A small network was shown many inputs. Here are its activations along a few directions, one row for each input.
Each table varies a few parts of the input and shows all the possible inputs, shuffled.
Descriptions start from the smaller parts, as in this example, which fits no table here: one of 3 separate values, together with either a single point or one of 11 places around a ring or (one of 5 places around a ring, together with one of 6 places along a line).
Shared parts are said once, and a part with two or three values counts as separate values.
In the rows, 128 means zero.

Other details of the inputs shift rows strongly along two fixed directions, in all tables alike. That doesn't count.

Rows:
row 1: [140 130 160  77 134 153 118 136 128 129 153]
row 2: [141 126 165  78 142 151 114 139 127 135 144]
row 3: [110 137 190 129 127 145 110 112 110 101 145]
row 4: [109 137 142  88 144 145 116 159 123 120 170]
row 5: [ 95 101 148 208  80 104 113  94  95 123 134]
row 6: [140 130  35 110 123 134 136 146 163 145  97]
row 7: [110 115 163 199  73 101 122  78  99 122 123]
row 8: [104 103 156 204  69 110 117  86  98 132 128]
row 9: [128 139 153  95 134 180 101 141 125 137 150]
row 10: [ 82  89 155 198 106  79 127  96  92 128 128]
row 11: [125 115 145  86 140 156 109 151 124 129 164]
row 12: [124 133  38 103 140 115 150 147 159 147  97]
row 13: [147 128  89 158 142  89 152 105 165 141 101]
row 14: [130 137  53 102 136 119 167 144 171 134  85]
row 15: [119 136 144  99 145 174  97 149 122 128 156]
row 16: [147 142 161  95 164 134 128 134 150 122 174]
row 17: [ 98 136 186 133 120 135 125 135 113 103 159]
row 18: [107 148 143  93 143 149 112 161 122 122 166]
row 19: [157 144  68 170 128 130 152 114 113 130  94]
row 20: [161 153 145 106 145 164 126 155  99 112 165]
row 21: [164 133 146  96 152 156 134 149  99 116 166]
row 22: [131 119  89 137 120  98 148 109 148 129  74]
row 23: [119 116 164 213 104  78 136  74 122 114 148]
row 24: [147 133  92 161 144  83 145 112 163 144  94]
row 25: [145 162 160 105 156 143 120 139 150 118 174]
row 26: [109 142  81 157 122 119 153 118 148 127  81]
row 27: [131 141 159  79 135 149 120 142 135 103 151]
row 28: [164 125  77 160 132 104 151 128 112 138  86]
row 29: [140 139 157  81 127 157 114 139 129 123 156]
row 30: [149 124  47 101 119 137 144 135 164 160  89]
row 31: [135 120 162  86 140 154 101 156 124 146 142]
row 32: [126 115 196 122 124 127 103 124 104 130 142]
row 33: [125 101  71 148 119 110 133 123 140 149  90]
row 34: [116 133 168  86 157 137 124 165 131 120 138]
row 35: [146 138  56  94 131 119 155 130 170 130  78]
row 36: [130 133  58 104 144 118 162 148 170 139  76]
row 37: [106  93 155 199  70 106 121  84  99 130 132]
row 38: [119 135 187 132 119 153 104 109 105 122 150]
row 39: [126 117 153  90 150 148  97 163 122 137 148]
row 40: [134 114 158  84 138 160 108 148 126 143 149]
row 41: [110 119  75 148 131  89 136 135 135 148  86]
row 42: [163 142 143 100 146 160 131 152 100 110 169]
row 43: [ 75 114 149 210 102  99 120  90  90 123 129]
row 44: [178 135  46 117 150 128 161 144 135 142  88]
row 45: [141 163 161 109 169 153 117 131 148 121 166]
row 46: [104  99 176 191  98  77 124  87 101 113 102]
row 47: [130 146  50 107 130 124 163 147 172 128  88]
row 48: [101 117 166 197  81  92 128  81 104 102 117]
Description of these inputs: one of 6 places along a line, together with either one of 2 separate values or one of 6 places around a ring.
- Changing only the place on the line of 6 turns row 31 into row 40. The same change can be made to row 41. Which row results? => row 10
- Which other rows agree with row 14 in the place on the line of 6? List them by row number. => row 1, row 11, row 12, row 16, row 21, row 30, row 35
- Which other rows does row 13 become when the choice among 2 separate values takes its other values? List them by row number. => row 44
- Start at row 48 and move only the place on the ring of 6, one step at a time. The first step leads to row 7. Which rows follow, in order? => row 8, row 5, row 18, row 17
- Which other rows does row 28 become when the choice among 2 separate values takes its other values? List them by row number. => row 24

Rows:
row 49: [187 134  16 148 131 100 170 114 172 159  71]
row 50: [ 96 114 159 147 109 148  99 119 108 128 162]
row 51: [150 120 167 159 142 123 120 118  98 122 169]
row 52: [157 122 180 140 126 118 135 107  99 109 154]
row 53: [130 129 105  76 141 159 102 170 141 147 139]
row 54: [141 118  12 128 100 109 143 129 176 171  59]
row 55: [118 149  92  85 141 174 114 160 136 139 135]
row 56: [126 147 176 163 123 136 129 115  94 101 156]
row 57: [122 147 115  67 130 176 125 155 143 118 122]
row 58: [111 105 174 122  95 126 109 121 104 122 140]
row 59: [103 109 178 128 101 131 112 129  97 111 130]
row 60: [168 164 117  80 139 159 138 138 146 115 142]
row 61: [ 90 125 180 140 115 131 103 102 138 128 132]
row 62: [136 136 164 163 126 138 114 112 106 115 174]
row 63: [106  99 169 149 124 118 124 129  85 125 131]
row 64: [149 157 120  84 185 121 152 159 160 113 153]
row 65: [136 123 101  88 158 147 121 166 121 148 126]
row 66: [154 173 137  91 161 149 124 132 171 126 133]
row 67: [141 130 167 166 109 129 124  97 115 121 165]
row 68: [138 138 108 190  96 106 157  87 120 106  94]
row 69: [135 174 116  87 168 137 147 153 169 107 157]
row 70: [116  96 180 127 121 124 124 127  92 114 130]
row 71: [131 146 162 163 129 140 119 117  93 112 167]
row 72: [143 131 197 149 149 108 121 102 126 120 145]
row 73: [ 88 126 168 143 109 148 114 125  98 115 145]
row 74: [ 99 108  72 198  81  84 143 105 117 140  60]
row 75: [177 150  93  98 154 136 157 143 140 118 104]
row 76: [103 105  58 204  84  84 134 103 115 151  68]
row 77: [143 116 106  75 160 152 114 168 135 150 138]
row 78: [151 110  82  87 140 134 132 149 153 161 111]
row 79: [ 98 112 157 151 108 100 107 106 139 139 104]
row 80: [145 129 166 160 146 124 124 122  85 119 163]
row 81: [ 96 152 111  72 152 146 131 161 170 120 146]
row 82: [170 156  85 110 162 135 155 151 135 128 109]
row 83: [ 93  93  73 195 111  46 165  99 145 136  74]
row 84: [131 137 108  72 129 174 114 150 157 145 144]
row 85: [ 80 106  70 195  92  53 153 102 151 133  74]
row 86: [103 116 170 127  93 143 114 109 110 115 147]
row 87: [135 127 135  68 167 136 116 151 163 149 113]
row 88: [123  91 172 126 112 116 123 117  99 126 136]
- Changing only one part turns row 66 into row 87. The same change can be made to row 60. Which row results? => row 88
- What do these inputs look like to the network? => one of 5 places around a ring, together with either one of 2 separate values or one of 6 places around a ring
- Which other rows does row 66 become when the choice among 2 separate values takes its other values? List them by row number. => row 69

Rows:
row 89: [126  94 147 193 145  68 146 101  94 124 123]
row 90: [ 71 121 172 134 113 116 125 130 122 112 157]
row 91: [117  84 171 141 134 123 117 146  78 138 138]
row 92: [125 133 174 158 145 124 114 103 123 118 165]
row 93: [154 146 151  83 164 141 130 129 150 118 135]
row 94: [150 155 111 106 142 172 123 150 116 117 171]
row 95: [ 99 117 183 123 102 123 109 125 103 107 124]
row 96: [151 143 153  81 151 131 135 138 164 119 146]
row 97: [117 104 154 146 100 150  95 117  97 135 166]
row 98: [113 131 133  88 143 144 107 152 167 142 158]
row 99: [127  99 166 134  97 145 101 108  98 142 156]
row 100: [139 165  30 134 157 122 156 130 174 133  92]
row 101: [166 126 136  99 174 142 138 170 106 133 141]
row 102: [131 106  38 106 151  88 155 161 169 161  79]
row 103: [175 138 135  84 135 162 127 135 123 121 146]
row 104: [117 114 181 134 109 125  94 113 114 141 141]
row 105: [144 131 189 139 120 117 116 108 111 111 139]
row 106: [ 97  74 145 181 131  73 129 109  94 137 113]
row 107: [168 146 150  90 145 161 131 140 134 124 130]
row 108: [185 120  23 121 149 114 164 150 128 150  90]
row 109: [120 126 126 194  89 114 148  94  82 106 137]
row 110: [100 114 147 149 101 153 102 126  88 122 167]
row 111: [ 97 110  87 150  93  83 154 110 161 125  71]
row 112: [ 95 144 131  80 152 150 125 153 137 120 139]
row 113: [ 97  94 158 179  92  85 122  86 138 145 126]
row 114: [108 140 142 194 101  94 141  99  98 105 122]
row 115: [138 165 133 100 148 166 143 156 120 112 144]
row 116: [ 96 116 153 137  96 147 118 127  81 114 157]
row 117: [139 140  86 164 103  90 157 103 136 112  66]
row 118: [100  96 156 181 105  95 117  77 124 143 115]
row 119: [124 131 143  74 128 168 124 157 127 119 115]
row 120: [134 149 150  79 148 132 145 148 158 100 141]
row 121: [137 152 148  81 161 142 141 138 143  99 130]
row 122: [ 86 121  69 175 104  93 140 116 159 139 100]
row 123: [136 132 147  70 131 147 104 148 140 134 121]
row 124: [160 144 132  82 131 163 138 144 116 102 141]
row 125: [120 133  46  96 133 118 154 132 175 132  53]
row 126: [158 120  34  98 106 138 140 129 155 155  70]
row 127: [138 170 126 105 153 152 116 155 132 116 156]
row 128: [150 108 141 193  90 111 131  75  98 133 136]
row 129: [135 139 172 158 126 125 104 113 113 120 162]
row 130: [122 130 176 157 132 114 119 112 137 119 176]
row 131: [142 163 126 112 153 172 127 155 126 120 154]
row 132: [100 141 175 147 128 111 142 122 122  99 167]
row 133: [169 148 145  97 149 164 125 137 137 140 142]
row 134: [149 123 139  91 180 112 141 168 137 128 157]
row 135: [143 133  86 170 102 110 168 104 131 116  64]
row 136: [176 157  47 119 135 115 144 123 174 155  77]
row 137: [ 80 120 140 181  86  98 124 107  98 119 112]
row 138: [155 148 147  91 167 144 124 126 153 134 148]
row 139: [123 124 150  69 137 136 119 147 164 133 136]
row 140: [144 115  35 107 145  99 140 163 144 162  65]
row 141: [159 153 133 109 152 169 119 146 136 133 153]
row 142: [ 90 101 144 192 108 100 111  85 123 136 126]
row 143: [157 127  60 187 101 116 141  95 128 140 110]
row 144: [135  79  60 163 108  95 143 126  99 155  87]
row 145: [ 99 143 125  92 157 156 110 152 143 127 149]
row 146: [106 119 170 145 112 130  88 122 113 134 151]
row 147: [141 135  34 124 123 146 132 140 168 165  77]
row 148: [126 113 160 192 106  80 138  77 138 131 135]
row 149: [110 150 123  92 138 157  99 163 132 130 145]
row 150: [131 124 128  68 116 168 120 152 116 117 131]
row 151: [125 160 129 104 158 142 130 153 156 116 170]
row 152: [126 126 148  70 150 146 114 137 150 132 126]
row 153: [142 112 175 148 149  98 123 138  83 121 150]
row 154: [103 143 174 149 141 121 138 113 108  97 156]
row 155: [100 125  71 170  93 118 151 118 123 136  75]
row 156: [121 107 180 140 109 144 105 114 109 145 139]
row 157: [104 124  65 182  98 124 135 117 129 144  85]
row 158: [140 125 146  77 131 166 114 148 134 138 120]
- Changing only one part turns row 153 into row 108. The same change can be made to row 105. Which row results? => row 103
- What do these inputs look like to the network? => one of 2 separate values, together with one of 5 places along a line, together with either a single point or one of 6 places around a ring
- Which other rows does row 147 become when the place on the ring of 6 takes its other values? List them by row number. => row 119, row 155, row 156, row 157, row 158
- Which other rows agree with row 106 in the place on the line of 5 and the choice among 2 separate values? List them by row number. => row 112, row 118, row 125, row 142, row 145, row 152
- Which other rows agree with row 132 in the place on the line of 5 and the choice among 2 separate values? List them by row number. => row 96, row 120, row 130, row 134, row 148, row 151
- Which other rows does row 144 become when the place on the line of 5 takes its other values? List them by row number. => row 91, row 102, row 106, row 140
- Which other rows does row 109 become when the place on the line of 5 takes its other values? List them by row number. => row 114, row 115, row 132, row 154
- Which other rows does row 131 become when the choice among 2 separate values takes its other values? List them by row number. => row 157
